A small network was shown many inputs. Here are its activations along a few directions, one row for each input.
Each table varies a few parts of the input and shows all the possible inputs, shuffled.
Descriptions start from the smaller parts, as in this example, which fits no table here: line(4) and (point or (values(2) and ring(5)) or line(11)).
Shared parts are said once, and a part with two or three values counts as separate values.
In the rows, zero is written as 128.

Other details of the inputs shift rows strongly along two fixed directions, in all tables alike. That doesn't count.

Rows:
row 1: [ 78 104 131 115 112 180 183 129 115 164 236 147 174]
row 2: [172 182 110 114 134 112 159 147 200 136  83  57 169]
row 3: [ 97  97  99 128 108 156 215 144 130 124 182 196 200]
row 4: [161 180 119 132 128 126 163 130 196 132  78  69 171]
row 5: [144 162 170 178 108 144 178 108 177  74 102  72 164]
row 6: [169 153 173 117 181 137 180 124 201 119 112  80 117]
row 7: [151 175 139 175 181 156 178  75 187  89 108 130 141]
row 8: [169 194 109 111 164 145 131 110 204 164 122  64 137]
row 9: [176 114 172 101 119  54  57 151 121  94  43 121  58]
row 10: [155 117 169 132  98  58  49 138 109 100  38  97  74]
row 11: [ 81  87 140 119  84 154 205 171 116 137 194 141 204]
row 12: [148 196  89 123 135 129 134 138 199 148 101  39 159]
row 13: [104  58 125  95 124 124  76 144  26 153 161 181  68]
row 14: [161 141 140 149 128  54  52 109 118  84  41 163  73]
row 15: [152 186 127 162 127 127 163 116 189 111  92  86 175]
row 16: [176 144 130 116 179  62  64 113 134 119  55 129  60]
row 17: [ 91  96 124 139 131 209 199 119  85 127 227 161 157]
row 18: [ 92  85 146 124  94 164 223 149 121 107 189 183 189]
row 19: [ 79  99 126 130 104 192 186 115 111 140 235 151 176]
row 20: [ 71  57 111 103  72  97  56 176  46 153 139 145 105]
row 21: [157 165 178 116 134 120 188 128 193 107  93  86 137]
row 22: [150 186 169 162 171 179 166  83 157 108 138  84 114]
row 23: [151 184 145 155 187 144 174  87 189 108 109 125 139]
row 24: [163 155 128 172 167 111  36  80  96 113  73 144  46]
row 25: [ 95 115  76  89 127 171 170 139 130 201 209 145 179]
row 26: [ 68 122  67 127  93 163 169 155 122 165 199 141 206]
row 27: [ 85  84 150 129 136 183 215 126 113 112 203 188 171]
row 28: [ 84 112  81 137 121 188 172 112 122 160 219 169 184]
row 29: [150 126 192 154 156  85  60  92 108  75  65 152  49]
row 30: [148 185 161 125 145 153 151  94 187 141 132  55 125]
row 31: [ 85  56 101  84  77  89  49 195  50 155 143 134 105]
row 32: [117 181 147 185 110 158 154  98 176  86 119  53 153]
row 33: [ 96 108  81 142 145 211 187 116  93 148 213 182 167]
row 34: [122  57 120  86 131 126  82 164  44 164 168 166  73]
row 35: [171 155 120 145 171 105  43  91 106 133  63 121  43]
row 36: [128  79  74  89 147 113  69 156  49 178 153 176  84]
row 37: [110  49 118  75  98 103  46 169  49 172 166 164  82]
row 38: [112  54  97  80  96  68  82 172  60 146 114 219 107]
row 39: [ 94  52  87 140  70  86  67 153  37 112 123 209 132]
row 40: [156 118 187 146 110  60  56 119 107  67  51 152  57]
row 41: [126 192 103 189 123 156 143  95 186 105 108  71 164]
row 42: [165 143 137 129 170  68  59  97 123 111  47 145  57]
row 43: [164 165 161 110 122 123 165 155 191 121  89  41 157]
row 44: [153 161 182 128 177 141 184 105 191 114 108  91 120]
row 45: [ 56 105 116 124  82 171 180 161 115 148 210 123 195]
row 46: [ 80  73  63  99  79  89  40 170  47 167 128 167 116]
row 47: [150 153 127 161 137  91  10  83 108 123  76 142  61]
row 48: [178 181 124 101 152 110 176 141 209 127  87  89 151]
Each input here is: values(2) and line(4) and ring(6).
Q: Changing only the line(4) part turns row 43 into row 11. The same change can be made to row 36. Which row results?
A: row 24
Q: Change only the values(2) part in row 17. List by row number the other rows that result.
A: row 33
Q: Change only the ring(6) part in row 5. List by row number the other rows that result.
A: row 17, row 18, row 19, row 27, row 32

Rows:
row 49: [114 156  91 141 125 177 168 117 158 148 159 103 171]
row 50: [128 105 155 166 112 111  83 107  81  92 105 150  93]
row 51: [171 161 164 152 145  76  83  95 152  80  38 104  79]
row 52: [123 146 129 125 153 172 189 109 158 145 178 124 154]
row 53: [133 143 116  97 146 155 183 150 168 160 158  91 156]
row 54: [126 143 124 111 109 141 187 153 171 138 149 102 185]
row 55: [135 133 146 125 154 170 205 122 148 120 163 134 153]
row 56: [ 94  72 104 101  97 102  77 166  62 156 142 159 112]
row 57: [205 204 138 163 181  97  49  78 173 109  31  70  54]
row 58: [180 148 154 120 133  74  68 128 149 109  44  94  78]
row 59: [189 212 136 180 163  91  37  72 165  90  21  66  58]
row 60: [122 147 119 104 138 154 183 145 165 162 153  94 163]
row 61: [ 92  79 117 123 115 122  80 131  61 137 164 191 105]
row 62: [119 140 147 148 135 171 202 117 148 115 165 129 164]
row 63: [ 89  75 112 135  98 130  77 129  61 134 160 184 108]
row 64: [112 142 114 127 115 161 176 142 158 147 154  80 176]
row 65: [107  70 136 117 120 119 111 133  55 126 149 199 108]
row 66: [103  60 122 103 115 104 106 159  73 130 136 192 119]
row 67: [133 111 129 126  86  79  69 145 103 111  90 124 113]
row 68: [164 191 148 119 139 134 182 125 213 124  96  62 157]
row 69: [110 140 137 135 122 150 200 135 167 121 148 122 179]
row 70: [ 84  64 120 127  84 101  96 156  65 116 139 188 133]
row 71: [108  86  85 107 122 109  75 143  60 161 150 185 104]
row 72: [131 143 128 119 163 174 188 115 159 143 180 124 151]
Q: What do these inputs look like to the network?
A: line(4) and ring(6)
Q: Changing only the ring(6) part turns row 57 into row 72. The same change can be made to row 71. Which row results?
A: row 52
Q: Change only the ring(6) part in row 67. List by row number the other rows that result.
A: row 49, row 50, row 63, row 64, row 70
